Each row below holds a small network's activations on one input, seen along a few directions.
In each table, some parts of the input vary, and every possible input appears once, in random order.
Descriptions start from the smaller parts, as in this example, which fits no table here: one of 2 separate values, together with either a single point or one of 11 places around a ring or (one of 6 places along a line, together with one of 8 places around a ring).
Shared parts are said once, and a part with two or three values counts as separate values.

Other details of the inputs vary at random and push rows far along two fixed directions, the same in every table; ignore that.
To show where, the next rows are all for the same input, with only those details redrawn:
[  4   7   0  -1   0   9 -20  57   0  23  -2]
[  3   7  -1  -2   0   8 -19  57  -1  22  -2]
[  1  12  -8   6   8   9 -21  32  -4  -3   0]
[ -1  16 -13  15  27   8 -11 -26 -12 -44   5]
[ -1  16 -13  16  27   9 -11 -26 -12 -44   5]
[  2  12  -7   6   8   9 -21  32  -3  -3   1]
[  3   9  -3   2   4   9 -20  45  -2  11  -1]

Table:
x1: [-10  -1  17  -1 -16  -9 -18  56   7  23 -14]
x2: [  2   8  -4   3   5   9 -18  39  -4   8  -2]
x3: [ -8 -33  24 -14 -34 -17  42 -24  -3  49  16]
x4: [ 15  11 -16  -1  20  11   3 -26  -6 -53   4]
x5: [ -9   1 -12  16 -14 -14 -22  48  20  25  -6]
x6: [ -6 -47  43 -34 -13 -16  31 -11  -6  47  -4]
x7: [-17  26 -22  37  -9  -9  -6 -36  -2 -48  12]
x8: [  3  31 -13 -11 -16  19 -22   8  23  12 -11]
x9: [  8  -5  -8 -17  -2  11 -22  27  -7   6   9]
x10: [  5 -11 -12  10   3 -13  16 -39  15 -26  -2]
x11: [  3 -35  37 -20   2 -11  54 -47  -2  -1 -12]
x12: [  5 -31  29 -11 -36 -13  60  -8   8  49   2]
x13: [-11  -5 -26  11   6 -17 -14 -50   5 -41  13]
x14: [ 10  -4  22 -26   4  -2  49 -82  -1  32 -14]
Describe the family of inputs behind these rows.
Answer: either one of 2 separate values or (one of 3 separate values, together with one of 4 places along a line)
Change only the choice among 3 separate values in x5. List by row number the other rows that result.
Answer: x10, x13

Table:
x15: [ -1   3   8 -12  -5   2   7 -13  -2   4  -5]
x16: [  3   4   3  -9   3  -1  10 -14   5   8 -10]
x17: [  7   5   7  -3   5   5  13 -12   8   7 -12]
x18: [ -9  -4   3  22  -1 -11  17  -5  -5   7   7]
x19: [ 11  -3   4 -10  -2   9  16  -9   7  -3  -4]
x20: [  6   5  12 -12 -18   9  -4  38  10  27  -8]
x21: [-14  -9   2   9   7  -3   4 -10  -4  14   8]
x22: [ -4 -11   6  14  -1 -17  16  -5   1  -2  -3]
x23: [  1  15  -2  -9 -24   9 -17  78  13  63  -6]
x24: [  9 -11  -1 -15  -7  -2   5 -12   1   1   5]
x25: [  7  -4  -1 -16  -4   4  12 -10   2  -2  -3]
x26: [ 10  -9  18  -7  58  22   5  11 -37  -6  -3]
x27: [  2  10   4   5   4  11  15 -12   2  15  -3]
x28: [ -9 -15   5   0   7  -9   2 -10   2   4  -1]
x29: [ -2  44 -46  29  11   8 -48 -27  -3 -63  14]
x30: [-13   1  -8  10   5  -3 -20 -23  -6 -41   8]
x31: [ -7 -11  12   9  -8 -15  13  -4  -5  -6   4]
x32: [  1  -6   6 -11  -8  -4  -1 -15  -4   6   3]
x33: [ -2  18 -36   8 -16   6 -64  70  15 -33   8]
x34: [  1 -18   3   6  -8 -12  19  -1  -1 -12   5]
x35: [  5  -4   1  -7   1  -7   2 -16   3  12  -3]
Describe the family of inputs behind these rows.
Answer: either a single point or (one of 4 places along a line, together with one of 5 places along a line)
A walk changes only the place on the line of 5. It starts at x17 and steps to x16. List the rest of the walk in order.
Answer: x35, x28, x22
